Here are a small network's activations along a few directions, averaged over the inputs that share one value of a field.
Values that are neighbours, or in one group, have similar rows; names and order tell nothing.
(in the rows, 500 means zero)
Strong random noise was added to every row along 2 fixed directions; ignore it. To show where, here is one row again and again, with new noise each time:
[328 642 332 302 967 729 676 594 499 635 422 515 530 660 741 825 557]
[553 457 383 584 629 387 497 511 493 500 501 540 502 494 529 523 526]
[622 677 454 470 377 400 362 705 295 631 806 802 251 519 563 391 225]
[560 569 409 507 554 426 457 602 409 569 624 650 398 521 564 496 400]


Values of FINEP:
kopin: [655 296 507 598 552 527 508 433 556 163 406 305 580 440 428 401 651]
dulod: [395 351 659 616 288 332 474 333 690 535 407 365 737 512 430 348 611]
lumag: [291 472 734 243 346 581 485 503 487 679 357 488 569 428 360 482 563]
kope: [515 515 844 337 508 554 512 588 604 504 426 322 386 413 458 666 631]
ramu: [523 374 420 706 420 343 441 364 620 457 393 224 638 215 313 373 580]
nagar: [472 569 305 605 400 491 607 302 433 344 487 639 584 637 504 329 383]
gepem: [202 877 427  99 434 950 683 681 312 785 720 768 333 770 798 542 199]
teme: [265 634 360 408 978 726 586 540 523 592 518 513 558 607 740 832 628]
moro: [352 612 606 260 670 652 521 511 630 807 385 426 582 368 439 635 614]
luk: [498 409 722 448 543 564 534 651 576 414 448 372 416 511 470 636 552]
zud: [580 726 313 406 512 791 499 650 268 658 652 773 313 670 755 664 268]
ror: [644 521 452 547 500 480 514 433 439 209 520 474 466 703 511 547 417]
A value of FINEP combines one of 4 hidden first parts with one of 3 second parts; all combinations occur once.
lumag and kope share the first part; lumag and dulod share the second. Which value has the first part of dulod and the second part of kope? -> luk
teme and kopin share the first part; teme and zud share the second. Which value has the first part of zud and the second part of kopin? -> ror

Values of DUBO:
nupes: [663 501 551 523 303 516 392 618 394 344 688 588 323 558 475 387 324]
fula: [677 536 647 510 427 499 347 649 399 488 625 537 308 400 483 432 407]
zoto: [427 323 330 605 603 478 624 269 552 419 282 389 697 527 533 575 662]
velas: [672 375 615 680  37 214 329 442 472 522 608 612 434 291 279 140 402]
depod: [355 462 586 480 545 463 567 392 627 508 387 334 623 447 486 550 641]
lifus: [507 370 618 488 569 484 510 477 615 473 347 358 557 431 394 587 641]
lik: [499 547 644 441 355 423 449 580 476 517 596 576 426 438 393 367 473]
vago: [524 474 494 581 283 408 398 464 512 624 561 534 553 440 418 362 482]
bevi: [670 667 636 355 442 557 397 616 442 593 576 552 293 473 499 548 415]
limiv: [502 533 395 551 466 448 471 528 407 472 631 564 474 573 566 445 411]
tirov: [523 423 465 677 473 356 471 403 463 417 536 607 519 513 505 402 486]
zogud: [430 645 423 437 422 510 530 434 441 632 510 623 503 559 544 496 401]
tigig: [467 668 379 389 629 708 543 721 433 533 628 585 419 630 595 577 346]
lakan: [594 446 411 639 472 328 454 529 479 394 599 554 468 451 489 392 430]
DUBO is arranged as a ring.
A walk along DUBO starts at zoto and steps to its neighbour zogud. Put nupes, fula, velas, depod in the order it reaches them. -> velas, depod, fula, nupes
Name the neighbours of lakan, in listed order. -> limiv, tigig
Name the neighbours of lifus, in listed order. -> lik, bevi

Values of SULE:
pezig: [354 740 309 336 622 569 620 487 377 675 509 661 477 665 699 640 373]
lib: [324 459 461 526 472 455 585 389 509 633 493 573 590 497 542 478 532]
bifon: [591 402 391 616 692 588 533 580 584 304 492 385 537 531 529 531 570]
gif: [377 438 514 457 524 558 541 258 613 646 224 405 717 461 497 592 634]
kegoz: [574 598 717 330 387 481 400 526 486 544 566 489 405 372 387 438 556]
linis: [718 420 514 584 558 401 397 567 498 384 461 394 434 404 376 570 564]
zap: [549 553 784 521  17 331 321 652 472 631 727 654 325 387 354 156 235]
doka: [621 333 350 755 321 283 463 318 453 272 486 570 564 555 470 298 478]
pid: [333 614 565 237 943 825 649 713 601 612 419 319 499 527 593 863 644]
teka: [484 534 383 522 563 634 543 561 390 361 626 568 437 664 634 531 394]
SULE is arranged as a ring.
Name the neighbours of pid, in listed order. -> kegoz, linis
Name the neighbours of gif, in listed order. -> lib, zap
